A small network was shown many inputs. Here are its activations along a few directions, one row for each input.
Each table varies a few parts of the input and shows all the possible inputs, shuffled.
A made-up example of a description, with smaller parts first: one of 3 separate values, together with either a single point or one of 11 places along a line or (one of 4 places along a line, together with one of 5 places around a ring).
Shared parts are said once, and a part with two or three values counts as separate values.
In the rows, zero is written as 128.

Other details of the inputs vary at random and push rows far along three fixed directions, the same in every table; ignore that.

Table:
x1: 104,146,159,99,92,172,44,162,223,124,76,189,79,116
x2: 143,95,122,154,123,98,105,137,114,192,141,79,95,112
x3: 175,136,124,136,134,77,72,104,87,166,66,131,124,120
x4: 74,129,164,76,62,82,153,123,187,149,78,160,171,185
x5: 184,148,125,131,109,121,114,138,86,199,127,108,114,116
x6: 115,146,153,131,147,214,86,145,135,74,129,167,67,105
x7: 132,145,100,129,155,104,113,114,139,74,106,160,163,114
x8: 100,124,148,143,176,220,150,137,130,19,158,170,90,112
x9: 104,133,110,132,130,133,210,107,122,81,170,134,196,153
x10: 148,93,109,181,171,156,131,139,114,114,172,82,81,80
x11: 96,135,109,102,156,130,213,107,106,81,183,108,191,158
x12: 168,116,134,155,112,111,120,135,88,190,124,101,100,121
x13: 159,116,95,176,172,149,120,145,98,126,190,80,101,97
x14: 167,120,95,152,154,66,72,115,98,157,106,87,124,103
x15: 112,158,144,83,124,184,45,180,177,121,112,153,97,126
x16: 110,147,106,124,140,135,221,102,116,84,177,133,203,142
x17: 81,140,178,51,66,98,154,115,140,161,73,164,165,202
x18: 131,77,129,151,81,53,180,102,145,192,116,97,143,141
Each input here is: one of 3 separate values, together with either a single point or one of 5 places along a line.
- Changing only the choice among 3 separate values turns x7 into x3. The same change can be made to x4. Which row results? => x12
- Change only the place on the line of 5 in x17. List by row number the other rows that result. => x5, x6, x8, x12
- Change only the choice among 3 separate values in x5. List by row number the other rows that result. => x11, x16

Table:
x19: 98,155,146,106,143,191,139,139,159,56,133,177,113,118
x20: 117,135,137,94,92,106,107,137,148,179,108,122,137,155
x21: 160,89,105,180,139,99,158,120,97,162,158,75,119,102
x22: 122,115,140,126,86,87,147,127,115,179,131,111,141,156
x23: 151,135,108,139,162,169,81,157,125,117,150,106,94,92
x24: 102,117,126,126,155,111,162,113,110,88,140,135,156,155
x25: 104,115,127,120,148,122,186,116,104,90,155,113,164,153
x26: 104,113,123,119,114,66,205,77,109,121,126,119,193,158
x27: 110,137,138,105,134,135,172,115,143,89,128,143,159,136
x28: 133,163,136,110,119,154,41,146,178,131,84,161,95,110
x29: 93,144,151,102,134,186,143,126,164,64,118,184,115,130
x30: 122,135,111,140,142,120,182,109,85,78,143,149,185,157
x31: 165,132,111,164,157,135,74,145,111,144,139,112,95,102
x32: 109,131,148,94,82,106,105,142,146,178,100,134,136,152
x33: 92,127,131,112,149,103,173,100,109,89,120,135,166,160
x34: 151,123,127,124,84,90,109,122,132,161,83,143,138,135
x35: 159,96,101,180,151,96,132,110,93,137,154,93,126,100
x36: 155,116,101,167,124,109,135,129,113,168,156,97,125,114
x37: 134,156,140,102,126,140,59,138,142,140,79,146,105,121
x38: 173,156,95,163,174,173,73,143,106,107,152,123,97,86
x39: 113,131,153,117,89,138,93,146,175,159,95,154,98,142
x40: 95,137,121,117,163,185,142,135,157,37,153,145,137,115
x41: 138,136,160,110,96,129,103,135,129,180,94,132,102,131
x42: 160,105,103,170,146,94,127,114,95,139,135,96,123,93
x43: 89,118,146,110,139,153,166,118,128,73,142,144,140,162
x44: 155,135,110,179,148,187,84,162,136,122,163,130,75,81
x45: 107,134,140,114,139,142,195,111,105,91,155,137,155,147
x46: 103,139,173,82,112,158,66,166,172,126,88,161,89,136
x47: 152,123,99,153,118,113,129,134,127,161,148,99,127,118
x48: 93,119,137,130,153,182,149,123,151,54,140,158,113,127
x49: 132,129,143,78,84,70,131,118,132,206,95,115,153,152
x50: 117,111,144,117,98,61,125,115,149,181,93,131,157,156
x51: 153,112,115,166,122,125,146,126,90,155,162,96,124,127
x52: 117,142,161,71,90,107,118,131,145,167,86,144,135,152
x53: 155,120,106,162,149,147,103,140,128,130,143,102,96,89
x54: 174,128,96,158,145,122,146,125,101,148,157,85,124,87
- Changing only one part turns x29 into x41. The same change can be made to x26. Which row results? => x37
- What is each input in this table made of? => one of 2 separate values, together with either a single point or one of 5 places around a ring or (one of 3 separate values, together with one of 4 places along a line)
- Change only the choice among 3 separate values in x22. List by row number the other rows that result. => x45, x46
- Change only the choice among 3 separate values in x20. List by row number the other rows that result. => x23, x49
- Change only the place on the ring of 5 in x50. List by row number the other rows that result. => x26, x28, x35, x42

Table:
x55: 130,136,119,149,180,207,173,142,85,64,209,119,118,112
x56: 159,118,110,158,134,65,118,98,102,155,104,115,139,108
x57: 102,110,161,108,99,126,101,154,181,152,109,139,94,140
x58: 85,110,127,131,119,123,236,106,124,97,171,134,185,175
x59: 117,169,126,101,144,153,102,136,137,83,109,176,147,136
x60: 88,145,163,87,96,174,107,156,203,121,102,176,107,143
x61: 111,144,146,99,114,129,44,149,182,124,70,161,101,120
x62: 134,99,116,145,83,84,196,114,107,215,162,69,154,152
x63: 157,139,104,164,175,148,79,120,111,89,120,144,110,81
x64: 100,136,167,105,91,168,90,150,157,135,99,158,84,143
x65: 108,122,117,131,146,151,224,113,92,102,203,98,169,144
x66: 103,145,143,84,103,130,58,149,199,134,82,153,112,122
x67: 143,141,134,126,132,164,115,155,116,159,155,111,99,108
x68: 98,118,148,76,76,68,152,117,152,184,99,112,168,180
x69: 153,158,105,120,115,121,84,136,134,158,113,123,139,117
x70: 201,117,96,166,122,68,129,118,70,212,147,64,134,105
x71: 155,81,131,167,103,85,191,104,88,181,133,90,118,122
x72: 113,131,81,148,164,111,224,81,94,65,185,117,221,146
x73: 172,114,119,157,139,115,55,150,124,175,117,89,75,86
x74: 77,88,123,137,137,103,252,100,128,98,185,105,183,169
x75: 148,122,108,167,185,166,97,141,112,83,154,118,93,89
x76: 138,111,86,171,177,121,230,93,46,78,209,93,182,133
x77: 85,171,152,87,167,220,101,143,155,24,119,199,113,133
x78: 42,129,152,108,163,201,160,137,178,5,151,188,117,153
x79: 96,100,167,87,60,77,187,114,168,181,90,128,151,168
x80: 150,98,124,144,113,58,146,111,87,186,120,89,138,137
x81: 184,141,117,145,134,143,68,151,105,155,117,120,96,99
x82: 138,133,76,202,197,233,204,134,104,29,249,117,129,84
x83: 123,114,108,166,186,164,231,95,39,58,214,96,147,132
x84: 139,169,131,116,151,169,21,132,145,90,71,190,94,99
x85: 108,138,155,117,89,152,100,148,174,140,100,165,97,136
x86: 184,147,111,156,146,154,71,148,99,139,128,124,92,88
x87: 135,162,117,105,127,126,74,138,148,121,99,154,136,122
x88: 145,148,120,124,157,168,108,147,121,108,154,126,113,103
x89: 130,142,131,118,157,180,58,160,164,92,123,142,82,100
x90: 72,157,166,52,88,90,130,116,156,114,58,189,180,190
x91: 163,138,67,198,237,223,141,141,68,22,232,100,102,63
x92: 146,98,122,140,92,102,97,155,160,224,126,84,89,112
x93: 88,105,116,126,145,75,215,88,123,82,150,119,205,160
x94: 75,150,132,95,163,193,119,143,180,30,142,168,134,130
x95: 123,103,125,129,123,73,171,114,97,148,134,103,160,152
x96: 118,131,155,103,96,169,107,151,193,139,104,147,91,112
x97: 177,111,118,165,107,129,114,151,113,211,156,79,95,108
x98: 148,128,145,127,115,142,101,145,105,177,131,106,84,112
x99: 117,128,174,108,90,163,84,156,180,136,77,164,69,114
x100: 165,141,101,146,143,122,70,137,147,144,121,113,118,96
x101: 84,152,153,51,85,94,162,115,154,138,87,160,188,193
x102: 155,100,136,130,95,41,118,112,90,220,91,86,132,147
x103: 151,177,110,128,162,181,66,153,138,84,130,160,118,102
x104: 131,85,131,147,79,69,200,110,87,201,152,82,153,159
x105: 163,103,130,164,110,131,130,138,125,164,129,107,91,101
x106: 122,149,144,90,107,119,115,136,148,161,107,131,135,140
x107: 158,117,114,155,145,112,72,129,129,139,110,114,98,91
x108: 92,117,139,90,107,42,173,89,140,124,86,143,203,181
x109: 154,127,134,162,102,143,92,144,135,176,118,128,71,109
x110: 60,150,171,54,125,140,172,97,138,48,91,199,182,195
x111: 113,130,164,104,79,157,95,160,162,164,110,143,101,143
x112: 196,146,126,161,150,164,27,159,109,171,110,110,50,69
x113: 212,106,80,194,137,55,111,100,62,197,129,73,129,90
x114: 209,107,78,197,130,43,116,113,82,214,140,55,138,86
x115: 106,113,144,108,103,58,127,92,135,155,68,136,145,151
x116: 88,137,150,68,73,39,141,105,151,158,54,158,194,193
x117: 113,137,122,120,152,116,181,86,88,67,130,159,184,153
x118: 132,127,117,157,189,185,97,129,112,52,152,133,89,98
x119: 37,105,161,79,111,125,193,119,183,68,122,167,156,186
- Changing only one part turns x68 into x102. The same change can be made to x82. Which row results? => x109
- Changing only one part turns x99 into x79. The same change can be made to x77. Which row results? => x88
- What is each input in this table made of? => one of 5 places along a line, together with either one of 5 separate values or one of 8 places around a ring
- Start at x115 and move only the place on the line of 5, one step at a time. The first step leads to x107. Which rows follow, in order? => x61, x93, x66
- Change only the place on the ring of 8 in x76. List by row number the other rows that result. => x59, x61, x73, x81, x95, x108, x116
- Change only the place on the line of 5 in x73. List by row number the other rows that result. => x75, x89, x94, x118
- Change only the choice among 5 separate values in x97. List by row number the other rows that result. => x60, x67, x74, x79
